These are the activations of a small neural network, seen along a few directions. Each row is one input.
Each table varies a few parts of the input and shows all the possible inputs, shuffled.
Descriptions start from the smaller parts, as in this example, which fits no table here: one of 4 places along a line, together with either a single point or one of 9 places around a ring or (one of 2 separate values, together with one of 5 places around a ring).
Shared parts are said once, and a part with two or three values counts as separate values.
In the rows, 128 means zero.

Other details of the inputs shift rows strongly along two fixed directions, in all tables alike. That doesn't count.

Rows:
x1: [154 120 124 123 128  56 127 110 174 212 172 136]
x2: [133 119 127 120 126 137 131 121 138 116 118 129]
x3: [164 116 108 119 142  69 133 107 187 177 157 139]
x4: [178 142 114 136 126  67 125 104 169 159 165 145]
x5: [125 147 129 122 114 128 116 142 127 122 136 136]
x6: [126 124 113 133 124 118 123 141 104 131 121 130]
x7: [134 129 126 137 145 134 133 132 129 119 123 118]
x8: [136 123 124 130 130 149 119 126 127 133 130 136]
x9: [120 130 114 117 134 123 144 135 120 119 123 120]
x10: [ 53  78 173 136 164 102 120 127 143 159 129 113]
x11: [126 124 115 133 140 131 133 129 131 123 110 115]
x12: [129 133 128 124 131 131 119 120 138 109 121 143]
x13: [137 124 132 134 116 138 129 135 125 125 134 137]
x14: [125 127 117 127 137 134 135 133 138 118 117 117]
x15: [135 133 134 131 135 134 115 117 131 109 131 139]
x16: [128 131 129 112 120 134 139 119 130 118 128 124]
x17: [136 128 127 143 147 132 130 123 117 129 113 116]
x18: [131 141 134 134 130 141 120 112 134 119 132 125]
x19: [121 133 118 114 131 126 144 134 124 119 126 119]
x20: [126 128 121 114 123 137 135 129 123 133 122 142]
x21: [136 122 134 118 110 128 130 128 123 119 126 129]
x22: [130 138 135 122 113 121 120 128 125 113 129 141]
x23: [133 132 136 120 108 130 129 127 127 120 131 121]
x24: [139 122 137 134 115 134 131 126 127 118 131 131]
x25: [134 137 134 139 126 129 135 138 121 123 131 121]
x26: [136 133 139 136 114 136 131 125 129 120 135 124]
x27: [130 122 127 111 121 131 140 122 127 117 124 131]
x28: [124 118 105 137 140 129 123 130 121 127 111 128]
x29: [ 62  86 184 142 167 109 119 132 140 154 137 116]
x30: [135 129 127 134 128 154 120 121 124 144 128 128]
x31: [ 78 106 167 122 134 107 122 145 127 140 140 113]
x32: [117 110 149 129 131 154 124 125 122 106 122 127]
x33: [132 129 128 122 111 135 125 138 119 137 126 139]
x34: [ 98 131 161 140 119 141 119 126 123 120 135 126]
x35: [129 142 127 132 135 141 113 129 134 118 138 135]
x36: [129 132 124 123 123 117 130 144 115 121 125 115]
x37: [134 132 128 136 143 137 132 132 130 120 126 117]
x38: [106 140 129 127 128 160 115 137 124 100 115 137]
x39: [128 124 122 112 122 133 139 130 127 123 125 138]
x40: [127 133 124 115 121 142 133 125 120 142 120 135]
x41: [243 192  49 139 104 135 151 129 113 100 114 125]
x42: [125 125 115 130 139 131 136 133 136 117 114 117]
x43: [135 127 129 137 114 142 126 136 121 136 134 138]
x44: [ 68  95 183 144 150 104 122 141 127 152 139 120]
x45: [137 128 136 130 129 143 129 117 136 118 131 123]
x46: [129 125 120 122 127 144 124 127 134 133 116 140]
x47: [123 127 114 120 134 122 140 127 110 127 117 116]
x48: [128 145 132 139 118 134 118 136 127 122 141 137]
x49: [133 118 113 143 145 133 120 128 111 129 122 126]
x50: [120 122 105 126 134 122 134 132 108 128 119 133]
x51: [148 138 110 114 140  63 132 112 178 175 170 144]
x52: [156 126 117 122 134  92 135 104 175 155 147 126]
x53: [138 120 128 128 132 144 124 127 131 121 132 132]
x54: [133 126 129 119 112 131 129 138 123 126 128 136]
x55: [112 130 130 126 120 179 123 132 109 120  98 130]
x56: [127 145 135 123 109 129 121 123 126 122 133 124]
x57: [131 129 125 129 124 117 128 135 106 128 118 113]
x58: [121 130 113 119 134 123 141 132 115 124 120 117]
x59: [114 138 133 115 122 146 128 128 115  96 118 142]
x60: [135 133 132 145 132 124 131 133 109 130 119 120]
x61: [134 132 131 140 111 146 125 132 119 144 133 131]
x62: [130 131 125 126 123 117 128 140 111 125 121 113]
x63: [121 143 127 118 121 133 132 116 130 118 131 127]
x64: [103 112 136 150 130 139 121 145  96 124 119 130]
x65: [123 140 127 127 127 137 124 114 140 117 123 128]
Each input here is: one of 5 places around a ring, together with either a single point or one of 4 places along a line or one of 8 places along a line.
Question: Changing only the place on the ring of 5 turns x37 into x31. The same change can be made to x30. Which row results?
Answer: x1
Question: Changing only the place on the ring of 5 turns x42 into x41. The same change can be made to x46. Which row results?
Answer: x43
Question: Change only the place on the line of 8 in x59. List by row number the other rows that result.
Answer: x16, x20, x27, x39, x40, x51, x63
Question: Change only the place on the line of 8 in x13. List by row number the other rows that result.
Answer: x4, x24, x26, x34, x43, x48, x61
Question: Change only the place on the line of 4 in x62. List by row number the other rows that result.
Answer: x31, x36, x57

Rows:
x66: [165 123 103 138 147  98 138 117 143 143 127 117]
x67: [162 144 117 136 120 108 124 117 146 143 150 131]
x68: [164 140 117 134 118 110 124 118 143 149 148 131]
x69: [161 148 118 136 127 104 122 117 146 137 149 131]
x70: [ 92 116 150 119 123 174 124 133 109 106 113 135]
x71: [ 16  62 227 128 154  65 110 127 162 185 175 132]
x72: [131 145 106 125 122 168 140 143  89  83  87 105]
x73: [160 139 116 125 112 101 133 119 139 145 145 135]
x74: [163 137 114 134 127 118 128 112 153 149 140 135]
x75: [ 80 110 173 132 120 163 112 143 104 121 123 129]
x76: [153 132  91 126 140 107 133 117 135 148 126 128]
x77: [159 147 117 126 122  96 129 117 142 135 146 133]
x78: [112 129 121 139 125 173 125 156  78  96  98 124]
x79: [162 140 114 136 129 115 128 113 156 143 141 134]
x80: [165 135 114 129 126 120 127 113 150 155 139 137]
x81: [120 145 102 124 116 178 132 150  80  87  85 121]
x82: [156 143 111 117 127 101 130 118 154 132 142 133]
x83: [154 138  97 129 131  95 140 132 128 155 134 127]
x84: [158 134 109 113 117 106 134 120 148 145 139 138]
x85: [ 82 110 169 123 115 145 120 142 106 124 125 133]
x86: [133 138 107 129 128 176 137 134  90  80  83 110]
x87: [ 91 121 150 118 119 156 124 140 117  99 117 130]
x88: [ 81 113 158 121 126 170 124 133 114 103 116 132]
x89: [ 90 118 150 117 115 159 126 140 113 102 114 130]
x90: [ 21  64 224 137 171  80 105 124 174 179 167 132]
x91: [158 142 111 121 136 109 130 111 157 132 143 135]
x92: [157 138 109 120 131 112 133 110 157 137 144 137]
x93: [116 126 117 140 129 177 124 146  85  93  90 127]
x94: [123 128 124 140 131 163 136 149  87  90  99 109]
x95: [157 136 104 130 136  94 148 127 132 145 134 111]
Question: Changing only one part turns x79 into x92. The same change can be made to x66. Which row results?
Answer: x86
Question: Describe the family of inputs behind these rows.
Answer: one of 5 places around a ring, together with either one of 2 separate values or one of 4 places along a line
Question: Change only the choice among 2 separate values in x66. List by row number the other rows that result.
Answer: x93
